Each row below holds a small network's activations on one input, seen along a few directions.
Each table varies a few parts of the input and shows all the possible inputs, shuffled.
A made-up example of a description, with smaller parts first: one of 4 places along a line, together with either a single point or one of 11 places around a ring or (one of 3 separate values, together with one of 8 places around a ring).
Shared parts are said once, and a part with two or three values counts as separate values.
In the rows, zero is written as 128.

A family of inputs:
R1: [ 87 102 116  89 102 197 111 100  68 180  71 117 159 235  95 116 123 152
 151  59]
R2: [169 126 170 142 111  47 131 124 154  77 154 117  98  90 125 103 114 103
 130 197]
R3: [155 144 121 119 144 101 136 145 126 112 151 147 124  64 144 143 141  97
 135 154]
R4: [ 90  95 127 110 103 238 115 149 111 136  49  95 162 239 106 111 110 117
  92  70]
R5: [102 112 131 102  84 202 104 112  74 176  74 124 173 230 101 104 111 152
 141  63]
R6: [158 106 130 155 124  91 118 135 164 127 164 169 112  60 140 140 120 122
 123 171]
R7: [148 145 118 116 157  89 138 112 125 110 162 120 135  75 153 141 168 108
 130 152]
R8: [164 128 125 159 139  89 164 132 154 132 173 159 121  67 141 123 126 118
 117 152]
R9: [ 49 125 102 101 128 230 105 126  94 133  62  83 134 240  94 116 122 125
 112  68]
R10: [159 144 141 151 152 100 147 127 151 135 169 139 140  60 175 162 128 145
 120 132]
R11: [158 121 143 163 137  94 122 124 178 133 162 173 110  46 166 131 102 132
 125 144]
R12: [114 173 142  87 164  53 149 132 123  77 144  85  85  85 111 134 124 104
 149 162]
R13: [ 96  76 137 121  93 239 107 141 122 133  45 113 145 237  96 102 115 115
  99  76]
R14: [168 116 128 145 113  88 122 140 165 111 160 168 117  81 138 121 152 124
 124 165]
R15: [163 138 122 154 119 102 134 131 150 126 151 156 117  78 145 131 152 115
 128 184]
R16: [150 150  96 147 151  87 165 121 141 134 175 130 126  75 145 150 142 135
 119 138]
R17: [108  66 141 103  62 197 100  98 113 170  70 152 167 236  97  89 102 154
 137  78]
R18: [161 122 147 157 156  91 151 130 155 145 160 170 118  57 155 138 123 138
 115 129]
R19: [141 147 122 153 184  92 141 133 149 141 155 139 128  74 152 177 137 138
 138 141]
R20: [ 61 127 109  80 110 192 117  94  69 176  79 111 158 240  90 112 126 161
 152  59]
R21: [117 173  97 127 164  88 148 126 129 108 159 125 127  92 131 160 167 118
 138 172]
R22: [108  95 141 114  73 203  99 102  92 179  70 135 161 229  93  87 116 152
 146  75]
R23: [ 93  63 134 129  77 236  87 133 138 121  49 122 145 233  95  99 100 120
  98  85]
R24: [118 174 115 144 190  92 132 129 132 131 167 136 110  70 143 176 136 151
 138 146]
R25: [168 143 166 136 127  48 126 132 138  96 155 112  98  86 120 103 132  96
 131 164]
R26: [109 168  85 125 154  89 149 140 148 121 172 128 127  79 155 158 141 144
 129 148]
R27: [ 68 103 112 120 118 233 103 134  99 133  47  84 149 235 104 111 119 129
 103  71]
R28: [157 149 165 123 126  66 139 140 116  77 162  97  96  83 144 127 128 112
 144 168]
R29: [153 168 132 116 144  59 129 144 122  89 168  94  86  93 135 115 129 130
 138 161]
R30: [149 141 125 150 135 103 151 154 140 123 164 143 115  70 152 160 135 135
 136 154]
- What is each input in this table made of? => one of 5 places along a line, together with either one of 2 separate values or one of 4 places along a line
- Changing only the place on the line of 5 turns R6 into R30. The same change can be made to R23. Which row results? => R4
- A walk changes only the place on the line of 4. It starts at R25 and steps to R15. List the rest of the walk in order. => R8, R18

A family of inputs:
R31: [ 80 140 117 113 127 190 128 128  76 147  88  98 140 209 104 116 107 152
 133  77]
R32: [160 163 140 124 145  46 141 126 124 104 172 117 109  82 128 136 135 121
 144 174]
R33: [ 75 119 126 103 118 175 107 108 100 140  78  97 137 218  95 107 112 140
 132  81]
R34: [167  59 164 176  72 151 109 121 181 143 118 168 143 125 146 107 119 125
 102 141]
R35: [138 163 108 139 168  86 150 123 137 125 177 139 125  49 158 148 142 133
 131 153]
R36: [141 162 113 135 172  86 148 153 154  94 166 126 102  53 149 155 136 116
 123 165]
R37: [152 159 125 127 152  64 143 113 126 128 177 138 124  59 147 139 144 129
 143 159]
R38: [153 162 136 124 160  72 145 153 141  86 156 114  93  70 130 134 126 106
 127 174]
R39: [ 93 111 113 103 101 194  99 125  92 147  72 112 155 207 110 126 148 119
 133  79]
R40: [165  68 156 168  83 154 116 139 177 161 118 193 140 129 138 132 110 150
 120 129]
R41: [ 83 103 111  96 108 191 122 120  99 132  85 106 137 207 104 109 129 117
 122  77]
- What is each input in this table made of? => either one of 2 separate values or one of 4 places along a line or one of 5 places around a ring
